These are the activations of a small neural network, seen along a few directions. Each row is one input.
In each table, some parts of the input vary, and every possible input appears once, in random order.
A made-up example of a description, with smaller parts first: ring(8) and (point or ring(11) or (values(3) and line(4))).
Shared parts are said once, and a part with two or three values counts as separate values.
In the rows, zero is written as 128.

Other details of the inputs shift rows strongly along two fixed directions, in all tables alike. That doesn't count.

A family of inputs:
r1: [135 127 124 100 129 111 143 135 124 160 116]
r2: [145 110  82 135  75 105 100 131 202 127 128]
r3: [103 164 140 122 160 112 145 116  97 123 140]
r4: [103 116 167 140 125 116 113 108  75  75 160]
r5: [141 151 122 102 152 148 178 161 119 204  86]
r6: [132 171 140 119 178 135 166 138  55 143 121]
r7: [142 147 116 129 133 100 127 131 134 127 123]
r8: [119 147 154 151 167 153 149 142  88 127 134]
r9: [119 147 131  83 151 117 164 135 114 180 115]
r10: [159 151  69  95 129 124 166 152 185 210  82]
r11: [108 111 164 177 122 146 119 121  95  76 163]
r12: [123 154 144 143 157 157 138 140  66 117 136]
r13: [131 117 132 137 125 137 145 136 142 147 125]
r14: [123 164 148 120 173 168 193 151  63 176 101]
r15: [119 138 144  86 152 115 178 142 108 187  99]
r16: [142 139 103 122 127 134 130 139 130 147 121]
r17: [108 139 149 162 136 108 105 106  87  60 161]
r18: [118 105 147 128 112 141 103 108 151  95 131]
r19: [110 164 148 109 176 130 171 126  57 142 127]
r20: [124 121 145 112 129 110 144 133 113 150 117]
r21: [108 124 160 147 134 157 101 100  99  57 155]
r22: [133 109 112 147  87 126  98 123 138  95 150]
r23: [131  77 124 109  86  78 113 122 205 145 128]
r24: [131  98 137 150  91 127  99 125 141 104 136]
r25: [113  81 133 155 106 130  60 100 185  63 152]
r26: [136  56 124 136  60  71  72 111 214 101 148]
r27: [165 136  85  80 127 136 172 157 165 224  78]
r28: [125 100 136 147  87 131 111 132 134 110 138]
r29: [134 129 109 155 111 121 101 119 149  98 139]
r30: [155 144  77  63 141 138 159 136 198 208  79]
r31: [142 138 104 125 129 136 134 134 126 147 120]
r32: [114 129 161 161 128 145 112 132  81  88 147]
r33: [138 153 101 135 135 126 126 141 140 136 122]
r34: [106 160 147 115 191 176 158 132  81 145 104]
r35: [151  84 120 111  73  81 101 134 189 145 116]
r36: [142 153  72  92 152 134 135 134 194 179  86]
r37: [153 108 105 112 112 123 146 143 194 185 101]
r38: [145  63 113 153  60 102  71 118 221 101 144]
r39: [120 169 132 155 163 148 138 131  79 106 137]
r40: [117 141 160 156 162 155 146 134  85 114 140]
r41: [113 173 126 116 196 174 152 126  75 133 115]
r42: [126 152 144 140 158 160 149 134  65 125 131]
r43: [130  79 101 109  53  67  66 104 213 108 152]
r44: [126 129 114 112 145 151 116 125 141 131 116]
r45: [118 126 154 167 126 149 101 121  76  68 160]
r46: [155 110 116 101 121  96 147 146 184 186 102]
r47: [128 104 116  76 100  86 136 133 189 188 108]
r48: [116 110 150 184  99 136  75  98  85  27 179]
r49: [146 155  99 103 147 147 172 147 116 187 100]
r50: [139 126  95  95 113  81 134 129 188 165 108]
r51: [131 130 117 114 125 106 127 126 123 134 129]
r52: [139 148 105 136 132 130 136 131 137 135 118]
r53: [118 120 140 174 107 132  75 114  94  46 173]
r54: [101  80 157 143  89  86  83 100 164  78 170]
r55: [123 126 163 152 130 123 110 120  68  75 157]
r56: [116 187 132 120 195 166 165 118  97 130 112]
r57: [114 127 151 162 121 152 121 126  71  82 158]
r58: [150  80 107 123  63 110  99 132 200 141 116]
r59: [117 122 153 164 119 150 112 118  75  73 158]
r60: [112 160 157 118 197 174 176 124 101 146 113]
Description of these inputs: line(5) and (values(2) or line(4) or line(6)).
- The inputs of r58 and r48 match in every part but the line(5) part. If r32 is changed in the same way as r58 into r48, which row does it become? => r53
- The inputs of r46 and r7 match in every part but the line(5) part. If r60 is changed in the same way as r46 into r7, which row does it become? => r56
- List by row number the other rows that have the line(5) part in common with r4. => r1, r9, r12, r21, r27, r42, r44, r45, r55, r57, r59
- Change only the line(6) part in r13. List by row number the other rows that result. => r8, r11, r37, r38, r40
- A walk changes only the line(6) part. It starts at r33 and steps to r39. List the rest of the walk in order. => r29, r52, r10, r2

A family of inputs:
r61: [107 132 186 135 159 201 175 139  37 133 127]
r62: [160 160  67  88 131 143 183 167 150 229  84]
r63: [125 156 172 169 166 152 179 151  32 133 139]
r64: [ 96 196 134 102 207 145 178 119  63 144 123]
r65: [125 175 145 141 175 160 202 158  48 167 123]
r66: [122  83 139 140  87  65  83 103 190  90 154]
r67: [187 117  63  83  85 104 132 164 178 208  81]
r68: [140 134 140  97 154 174 198 167 100 222  82]
r69: [ 97 137 138 148 126 105  78  87 101  40 174]
r70: [153  98  80  76  84  63  82 114 212 143 113]
r71: [154 140  67  59 117  75 122 129 203 189  95]
r72: [115 116 144 191  91 138 103 116  90  58 173]
r73: [ 80  85 192 134 120 139  88  83 114  50 165]
r74: [131  58 164 180  65 118  71 129 128  66 165]
r75: [180 116  37 153  96 186  75 139 252 127  98]
r76: [107 109 157  91 145 128 141 116 143 151 114]
r77: [151 180  89 103 153 150 184 163  92 203  94]
r78: [131 104  99  98  95  70 114 116 228 147 126]
r79: [ 92 150 195 125 201 136 165 123  52 123 131]
r80: [125  92 177 195  94 119  98 134  84  64 166]
r81: [134 120 130  96 136  78 149 138 177 177 102]
r82: [116 187 107 159 210 211 110 105 132  77 119]
r83: [110  99 115 134  83  84  82  90 194  81 156]
r84: [134 128 133 176  94 126  79 121  72  51 168]
- The inputs of r83 and r72 match in every part but one. If r73 is changed in the same way as r83 into r72, which row does it become? => r61
- What do these inputs look like to the network? => values(2) and (point or line(11))
- Change only the values(2) part in r65. List by row number the other rows that result. => r78
- Change only the values(2) part in r82. List by row number the other rows that result. => r75
